Each row below holds a small network's activations on one input, seen along a few directions.
In each table, some parts of the input vary, and every possible input appears once, in random order.
Descriptions start from the smaller parts, as in this example, which fits no table here: one of 4 places along a line, together with either a single point or one of 11 places around a ring or (one of 3 separate values, together with one of 8 places around a ring).
Shared parts are said once, and a part with two or three values counts as separate values.
(in the rows, 128 means zero)

Other details of the inputs vary at random and push rows far along two fixed directions, the same in every table; ignore that.

A family of inputs:
row 1: [ 72 136 158  85 125 168 150 135  97  95 100 113  93 101 142]
row 2: [134 107 121 156 133 106 142 108 133 122 119 154 170 153 160]
row 3: [131 110 135 152 136 107 145 106 141 129 126 157 167 141 146]
row 4: [127 106 120 160 132 114 141 104 136 122 123 168 168 145 152]
row 5: [135 151 107 120 121 140 110 145 125 139 143 107  70 122  98]
row 6: [156  76 102 130 136 148 127 109 154 114 117 121 222 130 138]
row 7: [142 101 137 147 135 101 142 111 129 133 119 169 170 141 148]
row 8: [188 162  88 148 116 103  89 156 152 181 176 114  82 136  73]
row 9: [ 50 166 187  53 117 180 145 136  98 104 104  90  85  78 134]
row 10: [135 105 121 157 131 110 141 107 132 121 120 157 169 153 161]
row 11: [137 160 126 112 116 134 109 148 124 159 142 111  86 117  93]
row 12: [ 47 164 171  62 111 186 147 143  97  89 109  95  80  79 143]
row 13: [180 154  73 158 124 106  94 151 149 171 172 104  71 145  74]
row 14: [182 161  74 159 110 115  88 158 143 176 174 120  79 139  74]
row 15: [ 73 142 166  79 124 164 133 138  96  87 104 115  99 102 146]
row 16: [ 78 150 175  77 122 164 142 125 100 110  98 104 110 102 143]
row 17: [136  99 134 151 144 112 144 102 125 138 108 157 157 149 133]
row 18: [126 163 110 123 113 136 113 147 137 140 158 103  82 118 106]
row 19: [142 166 125 118 121 136 107 141 126 152 142  94  87 120  99]
row 20: [132 166 125 121 122 134 111 141 133 152 149 100  87 114  94]
row 21: [183 165  72 161 113 115  83 151 148 171 177 101  79 144  81]
row 22: [ 73 148 176  78 124 157 147 128 110 103 113 109 108  91 143]
row 23: [133 100 120 150 129 104 143 117 131 126 123 171 166 146 158]
row 24: [138 164 117 118 115 133 109 148 135 142 149  93  83 123 110]
row 25: [ 71 145 161  71 117 152 147 145 103  99 109 116 103  95 155]
row 26: [125 162 110 125 114 138 110 147 135 140 157 104  82 115 104]
row 27: [143 165 124 116 118 134 109 144 132 146 147  94  85 121 103]
row 28: [127 110 128 155 134 107 145 110 144 125 128 156 165 143 153]
row 29: [ 81 141 183  77 130 155 137 134  98  96 105 108 105  99 138]
row 30: [132 104 129 155 140 104 134 116 128 116 120 156 162 151 148]
row 31: [133  97 127 161 139 108 132 114 125 115 118 163 165 152 150]
row 32: [ 79 148 169  77 120 154 146 131 106  99 105 100 107  99 153]
row 33: [ 71 134 157  80 126 162 148 136 100  94 105 110  92  99 147]
row 34: [ 71 142 160  74 115 158 143 145 100  98 109 119 101  93 154]
row 35: [135 109 120 154 130 117 135 106 129 122 117 158 163 150 155]
row 36: [ 82 148 176  75 123 159 143 129 102 102 105 102 108  98 148]
row 37: [135 101 119 151 129 109 138 114 128 126 118 177 165 145 155]
row 38: [135 106 121 163 130 118 141 106 126 123 114 160 169 152 154]
row 39: [132 102 128 156 137 108 133 116 127 115 121 158 160 152 149]
row 40: [135  94 126 155 143 104 149 109 135 124 116 159 158 151 151]
row 41: [138  96 135 149 145 106 149 106 131 127 113 157 158 147 144]
row 42: [138  94 129 155 143 100 150 105 131 125 113 157 159 148 146]
row 43: [141 100 142 154 144 102 136 110 130 122 116 160 169 151 144]
row 44: [135 103 135 154 141 104 135 116 132 118 120 155 161 151 148]
row 45: [ 70 148 170  80 121 152 150 131 113 100 112 106 107  92 147]
row 46: [134 105 128 146 131 102 143 120 135 128 123 164 162 143 155]
row 47: [154  69 111 133 145 144 120 116 149 108 117 127 219 132 127]
row 48: [185 160  97 158 126 112  79 147 141 180 166 106  84 147  59]
row 49: [153  75 102 120 132 143 127 123 153 121 121 133 214 121 131]
row 50: [133 103 128 162 137 117 133 115 121 117 116 161 161 151 142]
row 51: [138 102 131 149 133  96 145 114 132 130 119 166 168 142 153]
row 52: [140  97 135 150 145 107 146 105 128 129 115 156 156 145 139]
row 53: [140 159 132 120 129 132 101 147 121 145 141 100  84 121  90]
row 54: [180 151  72 159 122 110  94 150 148 170 174 107  70 145  75]
row 55: [125 107 122 159 134 104 147 107 140 123 126 160 170 146 155]
row 56: [158 129  85  92 126 174  95 155 152 139 150  60 110  99  68]
row 57: [187 155  88 157 130 109  93 145 144 182 165 105  76 141  64]
row 58: [ 78 141 176  79 128 150 139 137 101  92 104 106 104 100 143]
row 59: [138 107 136 146 137 105 140 114 126 139 115 165 166 140 144]
row 60: [198 147  50 135 116 150  69 158 182 171 191  63 120 114  44]
Description of these inputs: one of 5 separate values, together with either a single point or one of 11 places along a line.
The inputs of row 59 and row 53 match in every part but the choice among 5 separate values. If row 11 is changed in the same way as row 59 into row 53, which row does it become? -> row 48
Change only the choice among 5 separate values in row 6. List by row number the other rows that result. -> row 47, row 49, row 56, row 60
A walk changes only the place on the line of 11. It starts at row 17 and steps to row 57. List the rest of the walk in order. -> row 52, row 41, row 42, row 40, row 13, row 54, row 33, row 5, row 1
List by row number the other rows that have the choice among 5 separate values in common with row 35. -> row 2, row 6, row 10, row 16, row 19, row 21, row 24, row 27, row 32, row 36, row 38

A family of inputs:
row 61: [155 127 118 156 127 105 116 133 125 141 137 145 116 145 124]
row 62: [114 115 144 101 128 142 141 126 127 124 109 126 155 109 132]
row 63: [110 155 130 107 123 141 124 146 111 130 126 115  69 115 113]
row 64: [101 128 154 122 133 120 152 124 117 120 119 142 122 121 146]
row 65: [143 136 121 159 130 104 129 122 142 147 146 144 116 143 120]
row 66: [100 143 157 127 123 123 149 115 118 123 115 134 130 125 151]
row 67: [156 125 113 141 129 119 117 124 153 144 141 119 148 133 108]
row 68: [141 131 114 159 131 105 124 118 137 144 142 139 111 151 121]
row 69: [119 172 134 114 115 138 103 155 118 131 145  99  60 117 106]
row 70: [118 176 128 119 114 145 111 149 114 132 143  92  60 123 106]
row 71: [103 144 157 123 125 124 142 118 117 123 116 135 131 130 157]
row 72: [ 94 104 154 138 142 119 160 101 115  95  96 163 151 141 173]
row 73: [154 117 102 147 138 127 114 123 146 132 136 120 137 140 109]
row 74: [150 134 117 149 124 106 116 130 127 150 139 157 123 142 118]
row 75: [124 167 134 106 118 135 124 149 122 144 147 103  57 106 103]
row 76: [138 150 123  93 118 158  99 159 123 129 140  81  85 101  94]
row 77: [130 147 135  83 121 151 116 148 129 132 133  88 103 102 111]
row 78: [129 169 126  97 113 161  98 147 128 134 148  79  94 102  94]
row 79: [151 123 105 149 132 130 118 115 145 145 139 115 142 139 110]
row 80: [154 124 112 156 129 108 123 131 125 137 136 142 112 152 122]
row 81: [148 138 121 150 130  94 121 133 134 150 143 141 123 146 126]
row 82: [146 129 121 176 132 100 137 108 139 150 139 155 141 151 132]
row 83: [164 118 112 136 129 118 122 127 147 148 137 121 146 129 109]
row 84: [146 141 119 166 125 109 114 126 127 142 140 139 122 149 126]
row 85: [131 149 116  93 119 164 103 160 122 132 137  84  85 108  87]
row 86: [120 140 121  93 127 162 116 147 122 126 125  94  95 104 100]
row 87: [147 146 120 160 122 107 116 121 130 146 144 144 125 146 124]
row 88: [ 92  99 156 133 142 113 164 103 111 106  99 162 153 139 171]
row 89: [120 149 134  90 121 146 119 149 130 132 135  84 106  98 102]
row 90: [156 123 105 152 130 133 112 125 139 134 137 115 145 144 110]
row 91: [160 118 108 134 127 126 108 131 138 146 138 136 150 131 105]
row 92: [115 110 143 110 134 142 127 133 119 105 112 120 152 116 138]
row 93: [102 126 152 119 130 127 152 123 115 127 114 151 122 119 143]
row 94: [140 138 114 164 128 109 126 114 133 149 141 135 115 151 123]
row 95: [103  83 146 119 145 133 156 104 123 101  97 142 182 128 159]
row 96: [ 66 166 180  69 119 153 141 140 104 102 112 105  83  98 150]
row 97: [130 122  20 149  83 144 119 154 176 109 181 134 153 124 160]
row 98: [102 127 149 127 130 130 140 124 113 104 113 138 119 137 149]
row 99: [164 109 104 141 133 128 115 132 137 133 134 121 139 140 109]
row 100: [157 126 110 152 128 130 106 127 139 138 139 118 149 137 113]
row 101: [100 108 162 123 134 114 159 111 112 117  96 172 164 135 175]
row 102: [154 124 102 152 135 131 116 119 142 137 135 116 141 139 111]
row 103: [143 126 110 153 130 107 126 124 130 154 135 148 112 147 117]
row 104: [156 132 119 149 125 103 118 127 128 144 141 150 119 142 123]
row 105: [108  95 154 117 137 137 144 104 126  96 102 151 191 126 161]
row 106: [ 77 157 170  59 119 177 134 137 112 103 110  80 115  86 140]
row 107: [ 77 136 161  61 126 178 133 149 102  87 106  83 104  91 131]
row 108: [110 106 136 104 134 149 140 120 123 120 108 126 145 117 132]
row 109: [146 136 121 154 127  93 127 130 135 151 141 140 122 141 120]
row 110: [124 154 120  96 122 159 107 144 135 133 145  75  80 107  90]
row 111: [155 113 100 144 140 122 116 129 141 134 135 119 138 137 107]
row 112: [144 105 124 166 134  99 130 119 122 136 119 176 155 154 144]
row 113: [147 139 121 155 125 104 114 125 134 141 145 148 121 146 122]
row 114: [ 66 108  75 136  88 139 167 132 144  69 138 177 167 123 228]
row 115: [ 99 135 145 133 132 131 145 114 112 111 110 134 119 132 151]
row 116: [ 98 106 162 126 132 113 165 108 113 117  94 171 163 130 168]
row 117: [164 122 108 161 129 113 121 114 153 152 140 127 168 142 114]
row 118: [124 149 133  83 120 154 113 151 127 138 131  95 107 102 106]
row 119: [122 113 144 100 129 144 132 124 121 110 114 128 151 112 137]
row 120: [148 135 119 152 127  98 116 131 128 143 144 148 122 143 121]
row 121: [120 168 132 111 117 133 104 162 112 133 144 100  61 114 105]
row 122: [154 128 112 149 131 129 122 119 149 148 144 119 147 131 109]
row 123: [107  86 151 115 141 139 161 107 126 112  97 155 186 118 155]
row 124: [148 126 111 155 128 111 120 134 124 143 133 148 116 151 117]
row 125: [113  81 143 119 146 138 156 104 120  95  91 145 177 127 161]
row 126: [118 149 135  95 124 157 121 141 136 128 140  88 100 100 103]
row 127: [160 114 107 140 130 129 106 137 135 143 133 131 146 133 107]
row 128: [112 130 155 112 128 119 145 124 115 121 114 142 124 126 155]
row 129: [101 124 144 125 137 122 145 124 110 109 110 139 116 129 148]
row 130: [158 126 114 137 131 120 111 127 152 144 143 120 149 138 114]
row 131: [101 136 157 122 126 119 147 119 122 118 116 138 126 125 149]
row 132: [149 124 112 153 131 104 129 120 131 147 138 141 109 147 121]
row 133: [155 117 110 142 136 120 122 129 147 145 144 123 144 129 106]
row 134: [115 115 144 103 132 140 129 128 121 109 117 126 155 113 136]
row 135: [108 121 143 122 135 126 148 121 110 110 108 140 113 128 149]
row 136: [162 114 110 139 134 124 125 125 147 146 141 125 141 127 108]
row 137: [115 118 146 100 134 136 134 129 127 116 115 119 155 116 141]
row 138: [162  94 104 150 139 117 128 112 144 141 130 136 158 144 119]
row 139: [103 123 147 125 132 125 141 130 107 106 112 138 120 134 148]
row 140: [112 111 140 113 134 150 132 125 124 100 112 118 147 126 136]
row 141: [114 114 145 113 132 147 126 127 124 103 113 121 151 119 139]
row 142: [153 133 121 151 125  97 130 126 135 152 139 142 119 140 121]
Describe the family of inputs behind these rows. -> one of 2 separate values, together with either a single point or (one of 5 places along a line, together with one of 8 places around a ring)
The inputs of row 112 and row 127 match in every part but the choice among 2 separate values. If row 116 is changed in the same way as row 112 into row 127, which row does it become? -> row 62
The inputs of row 123 and row 93 match in every part but the choice among 2 separate values. If row 89 is changed in the same way as row 123 into row 93, which row does it become? -> row 109
A walk changes only the place on the line of 5. It starts at row 84 and steps to row 69. List the rest of the walk in order. -> row 121, row 61, row 112
A walk changes only the place on the ring of 8. It starts at row 137 and steps to row 134. List the rest of the walk in order. -> row 92, row 107, row 111, row 95, row 133, row 89
Change only the choice among 2 separate values in row 94. List by row number the other rows that result. -> row 79

A family of inputs:
row 143: [178 152  72 145 105 101  93 167 157 172 183 134  98 128  92]
row 144: [174 139  47 156 115 123 104 149 162 158 177 104  87 139  88]
row 145: [129  71 116 133 132 112 152 125 123 110 106 182 182 136 172]
row 146: [ 53 186 169  65 103 172 152 134 112 113 124  86  67  78 144]
row 147: [125  84 150 163 160 103 167  82 126 117  97 163 164 155 154]
row 148: [130  92 160 166 154 106 142  94 110 102  96 163 172 165 159]
row 149: [175 183  91 173 107 107  81 141 147 170 179 115  96 149  94]
row 150: [ 57 180 187  65 123 160 153 133 105 117 112  77  59  85 130]
row 151: [113 101 122 157 124 113 140 110 136  94 122 171 197 146 184]
row 152: [ 70 112 138 112 119 141 173 112 134  90 116 144 159 110 184]
row 153: [190 130  81 142 134 137  98 126 176 172 165  79 143 125  62]
row 154: [ 71 144 163  48 123 177 132 162  80 101 101 100  57  82 118]
row 155: [121  82 131 164 146 127 137 104 110  93  95 166 176 162 160]
row 156: [137  78 161 144 156  92 153 102 110 124  93 184 166 150 149]
row 157: [123 111 164 169 145  95 144  94 117 117 104 165 184 162 166]
row 158: [ 71 174 199  47 120 149 139 154  90 123 106  99  62  82 125]
row 159: [153  64 144 122 148 123 142 105 140 127  97 155 234 125 138]
row 160: [200 142  86 145 127 139  67 142 163 163 168  76 142 135  60]
row 161: [167 135  71 166 132 126 106 136 145 159 157 110  79 147  75]
row 162: [ 65 157 141  56 106 189 121 164  99  74 116  78  75  88 146]
row 163: [184 169  95 151 108  94  94 152 148 191 175 138  91 137  87]
The inputs of row 143 and row 152 match in every part but one. If row 156 is changed in the same way as row 143 into row 152, which row does it become? -> row 147
Describe the family of inputs behind these rows. -> one of 3 separate values, together with either a single point or one of 6 places around a ring
Change only the choice among 3 separate values in row 153. List by row number the other rows that result. -> row 159, row 160
Change only the place on the ring of 6 in row 162. List by row number the other rows that result. -> row 148, row 149, row 151, row 155, row 157
